These are the activations of a small neural network, seen along a few directions. Each row is one input.
In each table, some parts of the input vary, and every possible input appears once, in random order.
Descriptions start from the smaller parts, as in this example, which fits no table here: one of 8 places around a ring, together with either a single point or (one of 2 separate values, together with one of 4 places along a line) or one of 11 places around a ring.
Shared parts are said once, and a part with two or three values counts as separate values.
In the rows, 128 means zero.

Other details of the inputs vary at random and push rows far along two fixed directions, the same in every table; ignore that.

Table:
x1: [149 156 136 203 100 105 174 130 158  85 110 145  99 178 196 121]
x2: [129  70 137  48 142 146 136  97 179 141  97 131 174 142  62 143]
x3: [106 168 123 157 120 118 147 153  89 100 128 126 114 131 145 117]
x4: [126 150  95 116 126 144 106 138  55 146 154 117 112  89 122 117]
x5: [ 98 162 127 152 122 114 163 151 110  82 118 136 125 146 154 120]
x6: [120 143 140 161 143 108 121 142 124 122 158 124 114 106 153 120]
x7: [112 158  92 103 133 145 109 145  45 135 163 120 121  80 126 116]
x8: [ 97 142 118 159 140  99 152 139 127  99 147 130 105 115 156 115]
x9: [126 129 157 168 131  97 163 130 183  89 125 142 127 155 168 128]
x10: [126 160 115 139 123 131 138 139 100 106 144 136 119 122 166 122]
x11: [166  77 146  99  91 131 200  81 240  97  48 154 158 227 129 142]
x12: [154  66 136  66 139 146 111  89 163 174 100 116 152 132  45 142]
x13: [120 147 126 197 132  99 132 135 137 122 146 133  88 120 177 115]
x14: [ 96 146 144 165 141 103 141 148 131  98 144 125 120 124 147 121]
x15: [175  97 107  61 118 177  76  94 106 192 123 123 144 108  84 139]
x16: [112 132 155 155 134 100 169 134 181  77 127 148 136 154 172 129]
x17: [192  76 136  69 108 170  89  88 157 185  93 127 159 151  81 145]
x18: [178  81 142  61 111 169 106  93 152 172  91 116 166 156  61 145]
x19: [144  73 133  47 140 150 139  87 195 138 110 142 171 140  95 145]
x20: [ 94 165 116 100 140 146 109 160  54 118 161 121 145  90 126 123]
x21: [156  73 131  55 139 151 127  85 182 154 117 135 161 131  90 145]
x22: [125 148 114 150 117 133 101 141  72 147 125 118 106 117 116 119]
x23: [129 119 135 182 123  93 171 117 180 103 114 133  99 158 155 121]
x24: [ 99 147 121 170 132 109 118 162 131 137 140 121 111 107 143 152]
x25: [125 164 131 181 111 124 109 153  87 130 132 120 103 130 148 117]
x26: [101 132 105 124 155 133  68 142  60 175 160 105 109  63  86 116]
x27: [139  72 135  60 140 144 124  93 168 155 103 119 161 134  58 142]
x28: [186  86 168 118  94 131 176  90 235 105  61 150 162 223 138 148]
x29: [130 158 110 194 102 111 140 139 107 117 120 132  85 146 169 111]
x30: [105 138 117 125 155 136  61 147  57 173 174 102 115  58  94 119]
x31: [109 142 117 200 130  92 135 137 127 121 139 127  79 122 162 110]
x32: [119 156 102 106 135 150  85 149  30 157 155 107 123  76  92 117]
x33: [106 166 121 119 138 135 118 159  74 104 161 135 140 100 157 122]
x34: [103 142 129 129 154 126  92 147  81 148 169 106 120  76 108 119]
x35: [112 148 109 125 157 127  99 139  79 147 183 117 112  63 135 116]
x36: [ 80 139  99  91 158 129 117 143  81 122 172 126 131  68 122 119]
x37: [ 97 136 160 174 130  92 181 140 184  68 115 142 128 168 166 125]
x38: [113 162 121 143 123 122 160 142 119  83 136 147 125 139 183 123]
x39: [159 141 162 203  94 100 177 128 188  82  91 147 114 205 191 129]
x40: [145 118 159 201 119  92 146 121 196 113 109 138 107 169 169 127]
x41: [144 106 123  33 134 180  84 118  87 174 131 112 172 101  60 139]
x42: [171  89 125  67 101 169 108 113 165 184  83 123 166 154  72 175]
Description of these inputs: one of 2 separate values, together with either a single point or (one of 4 places along a line, together with one of 5 places around a ring).
The inputs of x39 and x6 match in every part but the choice among 2 separate values. If x10 is changed in the same way as x39 into x6, which row does it become? -> x21
The inputs of x4 and x23 match in every part but the choice among 2 separate values. If x29 is changed in the same way as x4 into x23, which row does it become? -> x31
Start at x28 and move only the place on the ring of 5, one step at a time. The first step leads to x41. Which rows follow, in order? -> x3, x7, x10
Which other rows does x2 become when the choice among 2 separate values takes its other values? List them by row number. -> x5

Table:
x43: [121 104 131  83 143 133 143 109 152 112 130 139 151 127 113 124]
x44: [143 101 134 109 131 134 112 112 159 153 120 133 139 130 118 136]
x45: [ 72 175 112 143 137 114 141 170  66  88 152 129 121 103 147 116]
x46: [146 102 147 116 130 136 109 110 147 146 116 126 140 137 111 130]
x47: [135 109 127  91 132 140 136 117 162 134 126 131 151 129 120 150]
x48: [141 119 143 100 126 140 132 123 145 134 117 122 151 142 105 139]
x49: [117 117 134  88 134 136 148 117 139 115 113 131 151 142 103 127]
x50: [112 105 118  77 140 137 150 112 156 114 122 139 152 128 117 137]
x51: [101 170 130 156 148 113 124 160  79 103 175 120 118  90 161 115]
x52: [132 145 147 249 108  72 173 130 180  86 111 139  72 177 192 111]
x53: [120 106 135  87 142 132 146 110 143 109 123 134 151 133 114 123]
x54: [ 90 169 102 116 144 148  57 176  10 162 175 106 124  51 104 124]
x55: [145 107 141  97 136 136 128 115 159 132 134 131 151 128 116 137]
x56: [141 108 133  92 136 133 134 118 161 135 131 131 150 126 122 141]
x57: [114 159 118 189 137 108 110 147  71 132 158 112  83  95 145 104]
x58: [154  96 121 124 125 128 119 104 154 164 115 123 116 130 107 131]
x59: [128 195  99 165  96 142 117 160  37 112 158 126  97 117 189 103]
x60: [113 167 155 221 100  84 194 161 169  58 101 140 110 190 193 132]
x61: [136 102 128 108 127 140 114 113 160 151 116 133 139 132 116 145]
x62: [148  96 115 121 122 134 119 104 155 164 111 122 117 132 103 140]
x63: [146 101 142 113 131 136 106 110 156 149 124 132 139 131 112 131]
x64: [152 109 131 132 116 135 117 110 137 161 102 113 119 145  90 129]
x65: [148 108 124 132 108 134 118 119 133 159  95 115 123 148  88 137]
x66: [118 104 124  78 143 130 149 112 155 116 126 139 151 126 119 129]
x67: [161 181 129 225  83 106 175 142 129  76  94 157  90 191 217 121]
x68: [ 94 170 108 116 153 148  57 167  14 164 183 105 121  49 106 115]
What is each input in this table made of? -> either one of 2 separate values or (one of 4 places along a line, together with one of 6 places along a line)
Start at x53 and move only the place on the line of 4, one step at a time. The first step leads to x51. Which rows follow, in order? -> x46, x57
List by row number the other inputs of the same sort as x67. -> x59

Table:
x69: [118 134 115 156 128 113 136 128 124 134 132 120 101 125 128 118]
x70: [120 130 144 158 135 109 124 135 134 127 146 114 114 119 132 124]
x71: [125 153 139 143 121 125 132 147 102 113 119 125 132 142 131 125]
x72: [116 128 124 127 137 131 103 136 111 147 130 125 127 109 110 135]
x73: [109 144 143 188 126 100 137 148 144 107 122 133 113 143 156 129]
x74: [126 131 107  97 114 153 115 129  89 142 121 115 133 120  96 126]
x75: [133 142 125 176 117 111 146 127 128 102 126 141 101 144 171 110]
x76: [130 157 142 172 119 118 142 147 146 108 142 134 122 140 182 129]
x77: [145 137 114 113 129 140 108 133 108 144 141 132 131 105 135 138]
x78: [139 136 127 148 128 123 125 125 115 120 134 138 114 126 150 113]
x79: [145 119 123  86 141 152  87 116  93 159 150 125 138  93 107 119]
x80: [130  70 152  86 128 122 167 100 230 114  81 148 166 178 102 150]
x81: [142  86 153  73 115 136 180  97 203 101  74 143 175 191  97 145]
x82: [125 151 133 144 118 125 135 143  98 114 115 127 128 141 130 125]
x83: [123 108 112  82 138 154  88 122 105 175 128 118 138  98  78 139]
x84: [155  83 139  70 124 142 168  89 220 114  98 151 168 170 123 156]
x85: [133 141 106 140 113 128 137 135 118 128 134 130 112 128 157 133]
x86: [122 103 130  80 142 152  76 130 113 172 143 110 155  94  78 141]
x87: [120 115 131 100 145 128 150 106 148 101 133 140 142 132 142 117]
x88: [128 123 129 129 144 123 106 128 113 148 146 115 121  99 105 126]
x89: [126 124 116 133 139 127 117 124 113 148 137 118 113 108 107 123]
x90: [109 130 112 128 126 130 116 133 115 147 125 121 116 117 115 130]
x91: [135 150 120 171 112 114 150 140 134 107 126 139 107 142 178 132]
x92: [124 142 139 114 127 144 112 146  99 128 133 115 143 128 112 126]
x93: [122 149 124 145 112 130 138 140  99 114 114 125 122 140 130 124]
x94: [109 109 134 112 151 111 156 121 159 111 130 127 137 121 119 124]
x95: [135 126 107 120 121 135 118 118 104 138 138 128 116 117 131 113]
x96: [139 149 128 144 124 126 124 140 127 125 139 135 127 122 159 133]
x97: [129 123 123 131 144 125 110 125 111 148 140 118 117 102 104 125]
x98: [127 148 150 173 123 112 138 132 137 103 141 133 110 143 176 110]
What is each input in this table made of? -> one of 5 places around a ring, together with either a single point or one of 5 places along a line

Table:
x99: [138 103 117 113 124 130 114 118 137 159 118 123 126 122  97 143]
x100: [115 113 145 131 139 110 161 118 177  98 116 141 139 148 143 127]
x101: [150 106 111  64 152 161  75 111  89 191 149 111 141  73  59 138]
x102: [161 129 161 168 100 122 146 116 172 120  96 131 122 187 152 128]
x103: [150 108 121 119 109 133 127 122 143 152  99 124 133 146 106 144]
x104: [128 151 116 145 111 123 169 128 131  92 131 134 113 148 174 121]
x105: [ 93 175 112 171 127 121  98 163  59 130 163 123  95  93 158 105]
x106: [123 101 118  32 150 164  95 114 101 153 145 128 170  89  76 129]
x107: [ 80 178 108 130 153 123 111 168  57  99 185 141 126  72 169 114]
x108: [161 135 141 156 109 126 149 115 146 119  96 135 120 168 139 128]
x109: [156 128 155 167 108 119 140 127 170 130 107 124 123 171 144 131]
x110: [142 121 129 156 108 119 152 113 161 117  86 145 114 171 136 124]
x111: [148 101 128 122 107 141 118 109 151 142 100 132 131 155 114 130]
x112: [151 105 127  81 112 164  94 110 126 176 107 118 146 136  86 141]
x113: [150 118 139 160 129 114 145 109 160 124 106 135 112 152 137 123]
x114: [115  99 121  42 158 153  99 118 113 160 151 113 163  79  62 139]
x115: [109 116 147 132 137 106 162 123 169 101 120 124 133 146 117 128]
x116: [146 145 136 180 113 106 144 142 131 116 121 126 110 146 155 127]
x117: [118 101 121  42 158 154  97 119 116 160 152 119 166  78  71 143]
x118: [159 131 137 158 115 120 148 123 153 126 103 130 121 159 133 132]
x119: [158 101 142 131 122 131 117 109 163 148 119 121 130 141 110 138]
x120: [165 115 140 123 109 147 115 112 135 143 110 122 136 150 116 133]
x121: [107 149 142 150 124 115 165 142 129  82 123 134 129 152 153 122]
x122: [160 107 128 106 123 138 108 111 120 150 121 129 133 127 107 123]
x123: [133 111 120  47 144 160 103 128 123 152 138 129 174  99  96 152]
x124: [150 111 148 168 120 115 137 112 171 122 111 130 115 159 145 123]
x125: [136  97 101  65 146 161  84 106  99 187 127 119 137  88  65 134]
x126: [120 120 147 137 133 107 163 126 190  97 118 144 140 150 149 143]
x127: [122 125 146 132 124 115 166 132 167  98 109 130 142 159 131 133]
x128: [170 113 138 122 109 136 128 110 138 141 101 127 134 155 117 135]
x129: [ 95 180 113 176 126 120 102 174  64 136 161 113  99  95 153 119]
x130: [142  94 123 122 122 126 126 108 154 148 100 130 124 142 110 135]
x131: [105 143 138 151 139 103 154 144 161  91 139 145 130 130 169 139]
x132: [100 174 107 178 123 121 106 171  65 127 157 114 100  97 153 121]
x133: [ 98 139 140 151 132 104 164 135 132  79 127 134 123 148 144 106]
x134: [130 118 142 164 113 114 137 124 177 135 108 128 113 160 135 137]
x135: [ 99 170 101 169 127 113 109 162  53 121 156 128  93  91 156 108]
x136: [138  89 112  78 134 159  80 108 117 181 126 116 139 102  77 136]
x137: [142 101  96  36 134 168 109 100 106 158 148 125 149  95  93 123]
x138: [159 123 147 168 105 120 142 125 167 123 105 125 123 169 143 133]
x139: [111 112 145 130 141 110 161 117 170  99 116 134 136 147 132 122]
x140: [131 148 124 174 102 113 144 139 119 113 107 132 106 154 155 128]
x141: [140 107 119 119 126 133 126 111 150 154 106 128 124 135  96 143]
x142: [156  99 132 118 132 128 116 107 140 151 118 125 128 128 110 128]
x143: [148 115 118 117 115 139 129 118 141 152  97 126 131 145 100 142]
x144: [102 187 100 168 127 125 114 161  44 123 150 123  95  96 150 117]
x145: [111  98 136  86 151 129 135 110 143 126 126 120 147 122  91 122]
x146: [ 78 183 112 136 151 121 118 180  52 107 182 120 124  68 149 118]
x147: [125 104 135  93 146 130 135 113 169 121 124 144 156 130 132 140]
x148: [141 147 134 177 120 111 144 127 128 108 118 140 104 148 156 111]
x149: [ 71 176 115 141 152 116 122 167  50  94 180 127 116  78 150 100]
x150: [132 116 139  87 126 144 141 119 143 117 113 135 158 145 116 138]
x151: [ 86 169  89 136 153 122 124 150  58 117 194 121  99  61 166 103]
x152: [139  94 113  79 130 158  81 114 120 184 131 112 140 100  71 145]
x153: [160  92 123  79 137 146  91 108 121 179 134 115 141 101  74 141]
x154: [120  96 120  43 160 156  98 112 121 156 146 128 167  85  87 137]
x155: [ 76 182 120 146 144 117 131 167  48  92 168 116 116  94 145 107]
x156: [104 168 126 176 146 115  97 156  71 134 175 116  95  85 159 104]
x157: [ 86 168 113 176 140 116  98 161  69 135 166 118  91  86 157 110]
x158: [154 112 140 110 123 145  99 111 129 157 126 124 135 132 111 121]
x159: [158 108 132 111 121 147 100 110 125 150 125 125 135 129 109 122]
x160: [ 97 181  89 134 139 128 127 164  53 117 188 116 106  70 163 114]
x161: [128 148 129 179 100 122 136 139 126 113 110 129 109 157 157 127]
x162: [134 129 149 137 114 121 172 125 184  83  98 155 145 182 168 144]
x163: [149 118 158 171 117 110 140 118 185 129 113 127 116 165 142 132]
x164: [112 152 138 146 124 119 158 144 134  84 126 145 133 148 168 131]
x165: [118 123 145 131 126 113 167 130 162  98 109 124 140 160 121 128]
x166: [111 150 138 150 129 112 159 152 146  90 129 140 134 139 164 135]
x167: [125 119 145 129 124 117 163 120 177  88 110 154 144 166 155 129]
x168: [135 116 126 139 118 112 179 110 189 104 121 136 118 156 156 132]
The inputs of x106 and x146 match in every part but one. If x158 is changed in the same way as x106 into x146, which row does it become? -> x109
What is each input in this table made of? -> one of 5 places around a ring, together with either a single point or one of 5 places along a line or (one of 2 separate values, together with one of 4 places along a line)
Which other rows does x134 become when the place on the line of 4 takes its other values? List them by row number. -> x99, x141, x152
Which other rows does x158 become when the choice among 2 separate values takes its other values? List them by row number. -> x105
Which other rows does x156 become when the choice among 2 separate values takes its other values? List them by row number. -> x157
Which other rows does x165 become when the place on the ring of 5 takes its other values? List them by row number. -> x115, x133, x145, x155
